Each row below holds a small network's activations on one input, seen along a few directions.
Each table varies a few parts of the input and shows all the possible inputs, shuffled.
Descriptions start from the smaller parts, as in this example, which fits no table here: one of 3 separate values, together with either a single point or one of 9 places around a ring or (one of 4 places along a line, together with one of 8 places around a ring).
Shared parts are said once, and a part with two or three values counts as separate values.
In the rows, 128 means zero.

Other details of the inputs shift rows strongly along two fixed directions, in all tables alike. That doesn't count.

A family of inputs:
r1: [77, 47, 85, 173, 90, 96, 140, 155, 84, 230, 110, 110, 61, 170, 136, 87]
r2: [47, 158, 52, 48, 81, 158, 172, 173, 111, 177, 87, 115, 178, 142, 136, 121]
r3: [118, 60, 128, 149, 114, 104, 120, 137, 111, 181, 140, 111, 60, 128, 137, 86]
r4: [125, 163, 132, 145, 142, 138, 119, 118, 136, 111, 133, 129, 152, 135, 129, 149]
r5: [190, 111, 187, 176, 165, 112, 88, 86, 164, 82, 158, 138, 109, 118, 122, 137]
r6: [169, 133, 156, 231, 148, 104, 124, 115, 92, 112, 132, 161, 81, 155, 104, 155]
r7: [110, 68, 128, 177, 124, 94, 96, 121, 114, 187, 141, 106, 66, 155, 154, 92]
r8: [87, 179, 99, 42, 115, 159, 145, 139, 153, 115, 113, 112, 210, 112, 145, 132]
r9: [186, 139, 175, 212, 159, 112, 111, 108, 109, 92, 149, 156, 81, 129, 109, 153]
r10: [57, 94, 88, 113, 109, 118, 108, 130, 139, 203, 125, 83, 138, 160, 173, 93]
r11: [205, 170, 183, 109, 169, 140, 123, 98, 172, 27, 146, 156, 175, 84, 104, 165]
r12: [128, 22, 124, 142, 127, 102, 124, 135, 130, 188, 125, 112, 73, 122, 117, 86]
r13: [151, 247, 148, 56, 132, 163, 121, 109, 147, 35, 149, 145, 185, 101, 156, 162]
r14: [143, 75, 132, 204, 138, 101, 135, 132, 117, 145, 105, 137, 108, 154, 88, 138]
r15: [100, 189, 108, 17, 99, 161, 139, 138, 138, 108, 135, 115, 167, 104, 164, 115]
r16: [37, 183, 58, 83, 91, 154, 147, 152, 118, 170, 93, 106, 193, 173, 160, 130]
r17: [192, 100, 175, 198, 169, 110, 124, 110, 140, 89, 133, 151, 114, 115, 77, 155]
r18: [101, 125, 108, 110, 106, 135, 139, 150, 101, 156, 121, 121, 112, 129, 140, 113]
r19: [156, 128, 139, 62, 133, 143, 133, 122, 156, 94, 137, 133, 146, 88, 122, 122]
r20: [181, 168, 153, 113, 149, 153, 153, 133, 129, 59, 128, 162, 149, 85, 87, 168]
Description of these inputs: one of 4 places along a line, together with one of 5 places around a ring.
Changing only the place on the line of 4 turns r19 into r20. The same change can be made to r5. Which row results?
Answer: r4
A walk changes only the place on the line of 4. It starts at r1 and steps to r18. List the rest of the walk in order.
Answer: r3, r15
A walk changes only the place on the ring of 5. It starts at r8 and steps to r12. List the rest of the walk in order.
Answer: r3, r7, r10
Change only the place on the line of 4 in r11. List by row number the other rows that result.
Answer: r8, r14, r17

A family of inputs:
r21: [56, 127, 66, 51, 89, 148, 140, 164, 117, 193, 116, 95, 134, 131, 167, 86]
r22: [23, 132, 48, 86, 87, 150, 153, 171, 109, 208, 94, 88, 157, 152, 145, 103]
r23: [47, 145, 52, 92, 83, 136, 151, 158, 121, 187, 97, 107, 164, 164, 150, 113]
r24: [134, 195, 143, 96, 129, 148, 115, 115, 144, 86, 152, 131, 144, 108, 146, 141]
r25: [132, 17, 140, 170, 138, 87, 80, 98, 166, 184, 149, 90, 76, 151, 143, 75]
r26: [158, 179, 143, 170, 149, 143, 142, 127, 113, 89, 124, 157, 145, 121, 99, 173]
r27: [146, 187, 144, 93, 127, 145, 119, 106, 151, 69, 141, 142, 151, 121, 142, 142]
r28: [135, 9, 134, 161, 128, 105, 126, 138, 123, 190, 133, 110, 55, 115, 109, 90]
r29: [187, 78, 181, 147, 165, 106, 112, 107, 151, 103, 154, 128, 104, 80, 110, 128]
r30: [160, 148, 136, 73, 128, 148, 159, 131, 141, 82, 127, 148, 153, 98, 104, 142]
r31: [157, 130, 158, 214, 149, 108, 120, 119, 95, 116, 143, 141, 93, 143, 119, 144]
r32: [210, 93, 199, 145, 167, 108, 112, 96, 154, 59, 144, 154, 120, 84, 101, 135]
r33: [113, 54, 128, 211, 113, 78, 111, 124, 98, 188, 123, 118, 66, 180, 137, 102]
r34: [88, 83, 98, 165, 111, 100, 123, 135, 103, 197, 105, 114, 97, 177, 143, 110]
r35: [205, 120, 192, 175, 187, 119, 87, 91, 166, 72, 170, 136, 109, 100, 116, 146]
r36: [123, 199, 111, 43, 106, 159, 151, 142, 128, 90, 117, 149, 173, 113, 137, 137]
r37: [128, 199, 132, 134, 141, 155, 140, 130, 98, 94, 120, 153, 165, 131, 126, 172]
r38: [103, 207, 98, 81, 109, 161, 163, 150, 124, 99, 95, 143, 197, 135, 109, 165]
Changing only one part turns r36 into r21. The same change can be made to r25. Which row results?
Answer: r35
What do these inputs look like to the network?
Answer: one of 2 separate values, together with either one of 4 places along a line or one of 5 places around a ring
A walk changes only the place on the line of 4. It starts at r31 and steps to r37. List the rest of the walk in order.
Answer: r26, r22
Change only the choice among 2 separate values in r38. List by row number the other rows that result.
Answer: r22
